A small network was shown many inputs. Here are its activations along a few directions, one row for each input.
Each table varies a few parts of the input and shows all the possible inputs, shuffled.
A made-up example of a description, with smaller parts first: line(4) and (point or ring(11) or (values(3) and ring(5))).
Shared parts are said once, and a part with two or three values counts as separate values.

Other details of the inputs vary at random and push rows far along two fixed directions, the same in every table; ignore that.

A family of inputs:
row 1: [  5  16 -25   7 -20  30  -9  24 -19 -10 -32  23 -26  24  54]
row 2: [ -4  12  -2  -4  18   6 -26   8 -22 -11  40  10  33  22  -9]
row 3: [ 15 -13 -10   7 -40  19  14  10  20   2 -55  -2 -68 -10  32]
row 4: [  2  21 -25   6 -30  26  -9  27 -17 -10 -29  21 -30  22  52]
row 5: [-20  14   5  10  12  11 -19  10 -21  -7  31   6  38  16 -10]
row 6: [-26 -15  26   7  13 -16  34 -22  30  10 -27 -18  13 -25 -17]
row 7: [  1  25  -2  -2  15   6 -19   3 -16  -2  45  10  24  21 -16]
row 8: [ 13  21 -19   6 -33  32 -13  24 -14   2 -16  21 -49  26  36]
row 9: [ 18 -21   9 -17   6 -24  12 -20  28   5   3 -18  -7 -25 -25]
row 10: [-18  36  -8  16 -23  49   3  18   6  -2 -46  27   0  34  49]
row 11: [-11  21  -5   3  19  -9 -11   2 -34   3  32  11  33  15  -4]
row 12: [ -7  15  -7  -4  24  -8 -17   5 -31  -9  38  10  28  19  -2]
row 13: [ 14 -34   8 -18   9 -25   6 -16  23  -3  -3 -18   1 -24 -19]
row 14: [ 16 -32  10 -14  16 -16  10 -20  28  -5   0 -18  -4 -21 -21]
row 15: [-25  19   9  19   9   9 -10   9 -23   0  38   2  16  11 -20]
row 16: [  2  19  -4  -6  17   2 -23   4 -24   0  39  12  33  21 -10]
row 17: [ -6 -27  10  -5   8 -32  20 -16  13   1 -11 -21   3 -32 -13]
row 18: [-16  14   2   7  13  10 -22  13 -18 -16  36   5  34  16 -10]
row 19: [ -8  17   2   7  15   3 -17   7 -24  -3  47   5  11  18 -19]
row 20: [ 28 -19 -11   2 -30  14  21  -4  15  20 -64   3 -62 -10  31]
row 21: [  6 -23   5 -11   9 -38  19 -21  10  10  -9 -16   3 -29 -14]
row 22: [ 42 -25 -16 -19 -32   6  12  -5  26  12 -67   3 -52 -11  37]
row 23: [-27  23   9  19  -1   4 -10  12 -19   0  41  -1  12   8 -23]
row 24: [-20  24   5  10   2  10 -18  15  -7 -18  44   1  20  12 -18]
row 25: [ 11 -30   3 -18  14 -38  14 -18  13  -2  -3 -17  -3 -26 -11]
row 26: [-20  20   7  13  10  15 -15   9 -13  -9  37   4  29  15 -16]
row 27: [  8  27 -18  13 -38  31  -7  22 -17  14 -21  22 -42  23  33]
row 28: [ -3 -32  10  -5  17 -27  20 -19  10   1 -15 -18   7 -29 -10]
row 29: [ -1  21  -9  -7  22 -12 -14   1 -33   1  38  12  29  18  -4]
row 30: [  1 -32  12  -8   4 -20  10 -11  26  -9  -7 -23   3 -30 -19]
row 31: [ -3 -25  17  -1   1 -15  16 -15  31  -2  -5 -23  -2 -30 -25]
row 32: [ -6  27   1   3   4  -5 -15   6 -23   7  49   5   7  14 -23]
row 33: [ 13 -32  10 -10  13 -22  12 -23  17   9 -12 -15  11 -25 -18]
row 34: [  3 -30  14  -3  11 -11  14 -15  31 -11  -4 -23  -2 -28 -22]
row 35: [ -4  25  -8  -7  13 -16 -15   5 -30   1  40  10  25  15  -7]
row 36: [  3 -22   1  -2 -22  18  31  -9  42   8 -99   2 -19 -11  47]
row 37: [ 17 -25  10  -9  13 -26  16 -23  14  14   2 -17 -15 -24 -26]
row 38: [-23 -18  18  -3  22 -27  34 -23  24   4 -36 -13  30 -25  -2]
row 39: [ 13 -28  11 -15   7 -20  10 -17  30  -5   3 -20  -8 -24 -24]
row 40: [ 15  26 -21   8 -27  43 -12  19 -11   5 -25  27 -25  31  41]
row 41: [-21  19   6  17  10   8 -14  12 -20  -9  43   0  12  12 -19]
row 42: [  0  21 -18  10 -37  42 -16  28 -13  -2 -30  23 -20  27  45]
row 43: [ 10 -28  10 -10   4 -26  12 -19  20   9  -9 -18   7 -27 -21]
row 44: [ 12  30 -20   8 -37  38 -12  23  -8   5 -22  25 -29  28  38]
Each input here is: line(4) and (point or (values(2) and ring(5))).
- Changing only the line(4) part turns row 8 into row 39. The same change can be made to row 27. Which row results? => row 44
- Changing only the line(4) part turns row 3 into row 30. The same change can be made to row 37. Which row results? => row 16
- Change only the line(4) part in row 23. List by row number the other rows that result. => row 17, row 31, row 42
- Change only the line(4) part in row 22. List by row number the other rows that result. => row 9, row 32, row 35

A family of inputs:
row 45: [ 33 -46  -5  -4 -38   7  36 -11  50   9 -92 -14 -82 -32  34]
row 46: [ -8 -24  18  -1  18 -22  16 -18  14   3   5 -21   9 -27 -29]
row 47: [  9 -25   6 -18  21 -40   9 -20   4   3  14 -17   7 -25 -24]
row 48: [  7 -45  19 -14  37 -49  11 -29  15  -6  32 -34  21 -41 -52]
row 49: [-21  60 -14  18 -10  26 -29  30 -50   5  37  32  19  47  15]
row 50: [  43  -52  -12  -13  -26    2   35  -18   37   17 -105   -5  -68  -27
   48]
row 51: [-11 -17  21   3  12 -23  20 -18  17   8   6 -23   4 -29 -34]
row 52: [ 13 -38  18 -27  39 -52  10 -34  21  -1  29 -29  29 -36 -50]
row 53: [-24  25   4  13  17   8 -25  15 -28 -14  58   6  32  23 -20]
row 54: [-19  57 -13  19  -3  29 -28  27 -48   3  35  33  22  49  15]
row 55: [ 43 -61  -3 -16 -21 -18  36 -23  47   9 -74 -24 -69 -47  15]
row 56: [   3  -52   12   -9  -15   -2   51  -26   71    2 -116  -19  -17  -43
   35]
row 57: [ 25  13 -28  -5 -38  19   1  16  -8  11 -46  21 -55  15  53]
row 58: [-13  58 -13  13  -8  33 -34  28 -40   1  38  34  26  51  13]
row 59: [ -6 -33  30  -8  24 -38  14 -27  36  -3  31 -37  20 -40 -62]
row 60: [-12  27   1   2  19   4 -25   7 -27  -3  50  13  47  26 -16]
row 61: [-13  56 -19  15 -14  26 -38  36 -51  -8  53  27   8  44  11]
row 62: [ -15   37  -29   23  -50   75    4   37   -5   -5 -104   46  -28   46
  108]
row 63: [ -9  27  -5  -2  26  -8 -24   8 -39  -6  58  12  37  25 -13]
row 64: [-26  28   6  15  23  11 -18   9 -29  -6  49   9  39  23 -18]
row 65: [ -9 -19  21   4  18 -20  21 -21  18   7   5 -21   7 -26 -33]
row 66: [-13  34  -3   2  19  -9 -20   8 -36  -1  60  12  32  24 -17]
row 67: [ 36  35 -44  -3 -57  58 -17  34 -14   6 -59  45 -65  47  85]
row 68: [-26  27   4  12  10   4 -25  17 -29 -12  60   5  29  20 -22]
row 69: [-21  17 -12  15 -35  40  15  19   9  -2 -87  22 -12  16  72]
row 70: [-12  24  -4   3  15  -4 -30  16 -38 -12  65   6  30  18 -19]
row 71: [-27  58  -9  23 -16  32 -33  37 -41  -8  47  25   8  44   7]
row 72: [ -3 -18  21  -2  14 -15  15 -20  27   5   7 -20  11 -25 -35]
row 73: [  8 -36  22 -16  26 -46   9 -28  27  -3  36 -35  20 -41 -59]
row 74: [ -5 -37  24 -11  35 -53  19 -33  13   8  21 -31  31 -40 -50]
row 75: [ 39 -64   3 -18 -22  -6  31 -22  62   2 -78 -25 -60 -43  14]
row 76: [ -5 -37  30  -9  36 -34  16 -32  30  -1  22 -33  32 -38 -56]
row 77: [ 39  23 -45  -2 -56  66 -26  40 -15  -7 -54  41 -65  45  84]
- Changing only one part turns row 66 into row 57. The same change can be made to row 53. Which row results? => row 68
- What is each input in this table made of? => values(3) and (point or (values(2) and ring(5)))
- Change only the values(2) part in row 58. List by row number the other rows that result. => row 60

A family of inputs:
row 78: [ 13 -65  26 -18  23 -56  43 -47  48  13 -27 -43  -5 -63 -40]
row 79: [ 46 -21 -18 -17 -17  -3  -6   1   1   3  -8  -2 -56  -6  10]
row 80: [  7 -62  28 -13  16 -51  43 -42  53   9 -25 -46  -9 -66 -42]
row 81: [ 45 -18 -17 -17 -20  -3  -5   0   4   5  -9  -1 -54  -6   9]
row 82: [-44   8  34   8  56 -46  -9 -16 -18  -8 104 -25  81 -14 -86]
row 83: [ 13 -14  -6  -6 -10   4  15  -7  15   6 -48   3 -18  -6  26]
row 84: [ 15 -15  -7  -4 -14   0  14  -4   9   8 -41   0 -31  -9  23]
row 85: [-25  50  -7  13   6  13 -27  22 -44  -3  50  23  34  38   0]
row 86: [  0  19 -17   8 -24  39  -8  22  -7  -6 -37  24 -14  27  49]
row 87: [-34  49   1  21   4  30 -26  24 -30 -10  44  20  39  39  -2]
row 88: [ -5  24 -13  13 -31  41  -6  24  -4  -3 -33  21 -22  25  43]
row 89: [-35  -5  31   6  41 -31   1 -15   3 -10  60 -24  60 -18 -61]
row 90: [-27  -4  24  -4  46 -43   2 -21  -4  -4  58 -20  67 -17 -56]
row 91: [  7 -15  -2  -2 -13  13  14  -4  23   1 -51   1 -14  -6  25]
row 92: [  6 -14  -3  -3 -15  10  14  -2  23  -1 -50   0 -15  -7  26]
row 93: [ 41  14 -31  -7 -31  28 -25  22 -21   3  -2  23 -54  28  32]
row 94: [ 13 -16  -8  -6  -9   2  14  -5  12   4 -47   2 -21  -7  28]
row 95: [-36  85 -16  30  -9  51 -48  47 -65  -8  63  44  33  71  17]
- Changing only one part turns row 95 into row 80. The same change can be made to row 87. Which row results? => row 88
- What is each input in this table made of? => values(3) and (point or ring(5))
- Change only the values(3) part in row 78. List by row number the other rows that result. => row 84, row 85
